These are the activations of a small neural network, seen along a few directions. Each row is one input.
In each table, some parts of the input vary, and every possible input appears once, in random order.
Descriptions start from the smaller parts, as in this example, which fits no table here: one of 2 separate values, together with either a single point or one of 9 places around a ring or (one of 5 places around a ring, together with one of 6 places along a line).
Shared parts are said once, and a part with two or three values counts as separate values.
In the rows, zero is written as 128.

Other details of the inputs vary at random and push rows far along two fixed directions, the same in every table; ignore that.

A family of inputs:
r1: [106 122 130 123 104 144 126 106 149 130 145 148]
r2: [119 123 103 132  90 133 145 115 135 130 129 143]
r3: [100 119 130 119 106 136 124 106 152 118 142 141]
r4: [157 148 197 143 125  99  77 161 103 104 146 112]
r5: [114 124 105 130  88 133 149 114 133 126 129 141]
r6: [107 114  93 115 106 145 127 110 119 122 133 116]
r7: [114 125 105 128  95 128 149 120 132 123 135 139]
r8: [109 125 131 116 108 139 124 105 147 128 143 152]
r9: [121 129 114 131  94 124 142 124 128 124 131 132]
r10: [172 146 175 157 115  79  83 177  87  94 124 104]
r11: [110 118  87 111 108 153 132 102 118 136 133 128]
r12: [162 140 156 138 128 115  84 158  74 110 131  94]
r13: [144 132 159 132 239 124 158 140 178 160  93 141]
r14: [149 123 113 125 236 139 161 140 151 171  85 119]
r15: [ 98 121 129 117 103 141 132 107 146 122 153 146]
r16: [139 122 112 122 230 135 166 140 147 163  94 117]
r17: [118 126 103 128  92 129 142 113 132 130 127 147]
r18: [166 145 160 139 138 108  83 166  74 112 132  86]
Each input here is: one of 3 separate values, together with either a single point or one of 5 places along a line.
- Changing only the choice among 3 separate values turns r13 into r5. The same change can be made to r3. Which row results? => r10
- Which other rows does r13 become when the place on the line of 5 takes its other values? List them by row number. => r1, r4, r8, r15
- Which other rows does r11 become when the choice among 3 separate values takes its other values? List them by row number. => r8, r17

A family of inputs:
r19: [128 110  70 107 217 135 154 131 128 155  86  99]
r20: [193 152 180 174 121  91  83 186  90 112 116 100]
r21: [171 153 207 150 141 110  54 162  90 118 134  95]
r22: [117 109 119 115 210 125 149 124 182 135 103 136]
r23: [ 96 108  69 113  72 172 128 107  91 122 140  85]
r24: [ 93 131 121 106  73 156 124  89 117 126 178 147]
r25: [117 109 136 130 202 143 158 132 186 149 105 121]
r26: [144 126 109 116 189 128 147 113 157 170  87 156]
r27: [171 156 200 141 145 110  69 174  78 111 161 114]
r28: [121 110 129 149 190 125 176 138 173 144  90 124]
r29: [140 131 109 140 185 123 189 138 157 164 108 151]
r30: [ 80 110 105 102  68 132 112  87 139  97 153 134]
r31: [196 158 194 155 119 112  70 161  78 116 121 106]
r32: [192 142 176 151 130  88  56 162  71 111 126 124]
r33: [111 125  83 126  52 119 128  92 126 118 133 147]
r34: [ 87 114 115 132  47 136 140 104 131 104 138 122]
r35: [ 79 122 119 101  66 140 139 104 136 114 176 132]
r36: [173 153 191 136 145  94  46 149  82  96 133 111]
r37: [ 82 115 123 114  62 152 123  99 146 111 151 117]
r38: [110 126 100 134  43 140 137 104 129 128 132 133]
r39: [ 88 118 109 126  56 135 155 115 122  98 165 141]
r40: [ 85 129 111 113  53 129 154 120 128 107 157 136]
r41: [110 133 107 108  56 153 137  98 111 139 160 158]
r42: [128 121 135 128 203 161 145 118 171 165 106 135]
r43: [114 124 106 117  59 154 133 106 108 138 166 160]
r44: [138 140 112 130 184 120 193 134 158 167 100 150]
r45: [181 150 154 134 150 105  91 187  39 106 144  60]
r46: [116 116 107 130 197 112 164 140 174 133  85 143]
r47: [ 92 114 100 108  76 153  96  86 129 118 156 151]
r48: [190 149 162 161 121  73  72 177  86  99 118 116]
r49: [113 121 135 116 207 134 174 138 176 149 126 134]
r50: [122 125 110 123 195 110 170 129 176 130  80 138]
r51: [145 120 122 138 189 154 158 123 159 176  90 147]
- Changing only one part turns r51 into r32. The same change can be made to r21. Which row results? => r36
- Describe the family of inputs behind these rows. => one of 3 separate values, together with either a single point or (one of 2 separate values, together with one of 5 places around a ring)
- List by row number the other rows that have the choice among 3 separate values in common with r45. => r24, r27, r29, r35, r39, r40, r41, r43, r44, r49
- Which other rows does r21 become when the place on the ring of 5 takes its other values? List them by row number. => r31, r34, r37, r38
- Which other rows does r30 become when the place on the ring of 5 takes its other values? List them by row number. => r26, r33, r36, r50

A family of inputs:
r52: [143 125 150 130 210 120 135 127 157 146  97 130]
r53: [126 128 130 141 178 126 171 132 181 154  96 147]
r54: [163 130 107 150 132  87 112 164  90 112  94 103]
r55: [102 115 105 116  76 155 141  96 136 128 141 154]
r56: [158 144 163 143 166 105 117 153 112 125 127 134]
r57: [147 139 138 133  76 125 102 136  90 118 139 120]
r58: [154 143 131 134 205 116 157 145 137 160 101 133]
r59: [ 91 116 105 104  86 151 126  93 143 120 147 152]
r60: [100 130 125 129  16 128 128 110 116  98 169 143]
r61: [170 123  96 146 208  96 159 155 136 145  65 117]
r62: [134 138 148 123  70 115  79 136  85 107 160 116]
r63: [148 131 150 134 168 115 109 150 102 121 116  87]
r64: [164 150 209 150 113  75  67 181  94  88 150 107]
r65: [138 126 131 136 177 136 144 127 154 154 102 146]
r66: [ 88 124 125 121  25 134 103 101 125  87 164 137]
r67: [157 137 152 139  95 119  92 162  67 103 141  92]
r68: [129 133 120 131 130 128 134 142  98 124 137 111]
r69: [122 123 134 130 187 124 168 128 188 149 113 144]
r70: [135 135 142 123  90 122  81 150  76  93 153  95]
r71: [ 89 118  98 113  14 154 129  83 113 109 172 155]
r72: [ 94 104  92 115 138 164 157  86 175 153 127 165]
r73: [129 130 116 118 179 136 140 118 150 150 100 130]
r74: [ 77 104  50 101 116 177 204  81 157 158 127 141]
r75: [ 71  94  50 104 122 186 181  79 166 157 130 143]
r76: [135 128 126 123 183 127 142 118 147 154  98 122]
r77: [ 63  97  56  91 124 177 186  83 165 153 136 139]
r78: [124 139 163 131  64 106  86 141 111  85 156 125]
r79: [164 140 137 143 203 122 143 148 141 166  87 126]
r80: [153 138 178 153 139 101  99 160 128 114 131 125]
r81: [134 136 159 141  72 112 111 143 115 102 144 130]
r82: [145 134 168 131 143 109  93 147 115 117 140 128]
r83: [191 158 175 149 166  92 108 173  91 132 114 108]
r84: [144 138 177 145 157  95 113 147 137 115 115 116]
r85: [121 132 129 135 185 117 182 132 174 149 110 151]
r86: [116 116  92 126 148 155 160 119 138 152 111 121]
r87: [128 125 133 121 187 135 133 119 158 140 105 141]
r88: [153 129 153 133 217 121 135 141 159 150 109 137]
r89: [157 135 154 137 154 116 100 162  96 118 137  92]
r90: [ 83 121  87  99  18 156 111  85 113 111 165 140]
r91: [ 80 106  60  98 116 173 180  70 178 165 133 157]
r92: [161 144 164 145  79 110  58 151  72 104 153 110]
r93: [ 93 119 100 111  41 153  98 104  90  92 162 108]
- Describe the family of inputs behind these rows. => either one of 2 separate values or (one of 4 places along a line, together with one of 10 places along a line)
- Which of the alternatives is r61? => one of 2 separate values
- Start at r86 and move only the place on the line of 4, one step at a time. The first step leads to r79. Which rows follow, in order? => r65, r53
